Each row below holds a small network's activations on one input, seen along a few directions.
Each table varies a few parts of the input and shows all the possible inputs, shuffled.
Descriptions start from the smaller parts, as in this example, which fits no table here: one of 2 separate values, together with either a single point or one of 9 places around a ring or (one of 4 places along a line, together with one of 5 places around a ring).
Shared parts are said once, and a part with two or three values counts as separate values.
(in the rows, 128 means zero)

Other details of the inputs vary at random and push rows far along two fixed directions, the same in every table; ignore that.

A family of inputs:
x1: [126 127 125 125 126 122 129 127 119 135 124 134]
x2: [131 130 133 124 129 124 120 132 118 129 129 125]
x3: [141 143 102 128 167 158 153 155 189 118 147 105]
x4: [135 131 129 132 130 118 125 127 121 125 120 133]
x5: [122 123 130 122 127 122 127 130 115 137 130 132]
x6: [140 139 108 119 169 167 149 158 179 128 158 111]
x7: [122 125 127 129 123 119 132 128 119 140 125 135]
x8: [119 125 128 126 120 121 126 131 120 140 129 128]
x9: [135 131 138 126 130 129 118 134 116 131 132 133]
x10: [130 128 134 130 126 120 119 128 123 123 123 125]
x11: [123 128 125 132 124 114 130 125 124 127 118 126]
x12: [102  91 159 139  59 230 131  42 161  88 156 147]
x13: [126 125 127 124 127 118 122 125 119 123 121 122]
x14: [128 130 126 129 128 116 126 120 122 122 118 125]
x15: [127 124 127 119 131 124 122 128 112 130 129 131]
x16: [130 126 127 122 131 122 126 124 116 128 122 132]
x17: [131 129 123 126 131 119 129 121 123 124 120 130]
x18: [138 134 135 135 128 122 123 126 123 125 119 133]
x19: [135 132 139 127 128 125 117 135 118 130 130 127]
x20: [131 137 101 118 164 161 154 159 180 133 155 104]
x21: [123 127 125 134 122 115 133 125 125 136 121 134]
x22: [120 128 125 135 121 111 131 128 127 132 120 129]
x23: [135 130 132 127 132 124 124 128 119 129 125 134]
x24: [133 131 137 132 124 121 118 133 121 122 124 126]
x25: [120 125 129 129 119 114 130 129 125 135 125 126]
x26: [127 129 124 129 127 116 132 125 125 132 120 132]
x27: [119 124 129 124 124 123 128 130 118 143 130 133]
x28: [122 125 127 128 123 116 125 128 123 130 123 125]
x29: [135 134 134 137 126 118 121 130 123 120 119 128]
x30: [137 130 137 132 127 127 122 130 119 126 127 136]
Description of these inputs: one of 5 places along a line, together with one of 6 places around a ring.
Changing only the place on the line of 5 turns x29 into x22. The same change can be made to x9. Which row results?
Answer: x27
A walk changes only the place on the ring of 6. It starts at x12 and steps to x13. List the rest of the walk in order.
Answer: x14, x17, x16, x15
Which other rows does x12 become when the place on the line of 5 takes its other values? List them by row number.
Answer: x2, x8, x19, x20
A walk changes only the place on the line of 5. It starts at x7 and steps to x1. List the rest of the walk in order.
Answer: x16, x23, x30

A family of inputs:
x31: [132 129 132 131 130 124 123 132 129 123 126 124]
x32: [126 126 132 123 128 131 123 129 121 130 132 125]
x33: [128 128 131 125 132 126 124 137 125 133 133 126]
x34: [137 131 130 130 133 125 123 129 127 122 125 131]
x35: [127 125 130 124 133 126 123 139 123 130 133 126]
x36: [124 122 121 125 132 122 132 132 125 133 128 132]
x37: [134 132 133 131 130 129 127 136 123 136 131 137]
x38: [128 132 131 122 132 129 124 132 124 134 131 123]
x39: [124 127 128 133 123 125 135 129 127 139 128 138]
x40: [121 122 125 125 125 124 128 133 125 132 130 127]
x41: [127 129 122 129 131 120 132 122 127 125 121 127]
x42: [129 132 122 130 132 119 132 125 131 129 121 128]
x43: [121 128 127 123 123 126 129 126 125 136 128 124]
x44: [137 130 127 127 135 126 124 130 123 120 125 128]
x45: [133 128 130 124 132 129 124 131 121 131 132 134]
x46: [125 123 132 124 127 131 123 130 122 127 134 126]
x47: [130 127 132 129 129 127 123 129 126 119 127 124]
x48: [139 137 127 126 138 125 125 131 126 125 122 125]
x49: [125 129 125 128 126 120 128 127 127 125 123 121]
x50: [136 129 129 130 133 126 123 130 124 119 125 132]
x51: [129 133 121 128 133 116 132 125 128 130 118 126]
x52: [131 128 130 131 131 125 123 134 128 121 127 124]
x53: [133 129 128 121 134 130 125 130 119 130 131 130]
x54: [128 133 128 137 124 121 132 135 134 131 125 127]
x55: [124 126 121 122 132 123 133 127 123 135 126 129]
x56: [127 132 125 130 126 120 129 128 132 129 123 122]
x57: [107 105 150 135  75 168 127  67 125 115 131 150]
x58: [126 125 121 130 131 121 132 124 128 123 122 128]
x59: [126 128 125 131 126 119 128 130 131 126 124 124]
x60: [128 126 121 131 132 119 132 129 130 124 123 130]
x61: [137 134 131 129 131 128 124 125 127 124 124 129]
x62: [130 132 134 131 130 125 126 142 126 138 133 129]
x63: [132 134 132 128 130 126 124 128 129 124 125 121]
x64: [128 130 132 124 130 128 123 133 125 134 131 125]
x65: [125 126 124 131 127 119 128 132 129 124 125 124]
x66: [115 107 158 137  74 181 120  67 127 109 138 153]
x67: [132 125 128 122 133 133 125 130 121 127 133 131]
x68: [126 132 125 129 126 121 128 126 130 128 122 121]
x69: [132 135  95 129 163 205 175 139 231 111 167 107]
x70: [137 132 128 127 134 126 124 127 123 121 123 127]
x71: [123 129 124 124 129 122 129 134 128 138 129 123]
x72: [132 125 129 124 132 132 124 131 121 128 133 134]
x73: [123 122 125 126 125 126 132 124 126 133 129 134]
x74: [132 132 130 127 133 124 123 132 126 123 125 120]
x75: [130 133 125 138 129 119 136 131 133 131 122 133]
x76: [134 135 134 137 130 122 126 139 130 129 126 127]
x77: [121 124 126 123 123 128 129 126 125 132 130 124]
x78: [123 126 125 125 127 121 128 135 127 136 130 126]
x79: [124 129 129 132 123 124 131 137 128 140 130 130]
x80: [133 134 131 129 133 122 123 133 129 126 125 122]
x81: [138 134 134 138 128 127 126 131 127 127 125 135]
x82: [124 124 126 130 122 124 128 125 128 121 125 124]
x83: [133 131 131 122 131 132 124 126 120 132 129 131]
x84: [123 127 125 125 127 125 132 123 126 137 127 132]
x85: [120 122 125 124 124 127 129 129 124 131 131 125]
x86: [122 121 123 124 127 127 132 124 122 130 128 132]
What do these inputs look like to the network?
Answer: one of 2 separate values, together with one of 4 places along a line, together with either a single point or one of 6 places around a ring
Changing only the choice among 2 separate values turns x81 into x37. The same change can be made to x61. Which row results?
Answer: x66
Changing only the choice among 2 separate values turns x73 into x69. The same change can be made to x71. Which row results?
Answer: x56
Which other rows does x41 become when the place on the ring of 6 takes its other values? List them by row number.
Answer: x42, x51, x58, x60, x69
Which other rows does x78 become when the place on the line of 4 takes its other values? List them by row number.
Answer: x33, x45, x73
Which other rows agree with x55 in the choice among 2 separate values and the place on the line of 4? List them by row number.
Answer: x36, x39, x57, x73, x84, x86
Which other rows agree with x47 in the choice among 2 separate values and the place on the line of 4? List them by row number.
Answer: x31, x52, x63, x74, x76, x80
Which other rows does x53 become when the choice among 2 separate values takes its other values? List them by row number.
Answer: x70
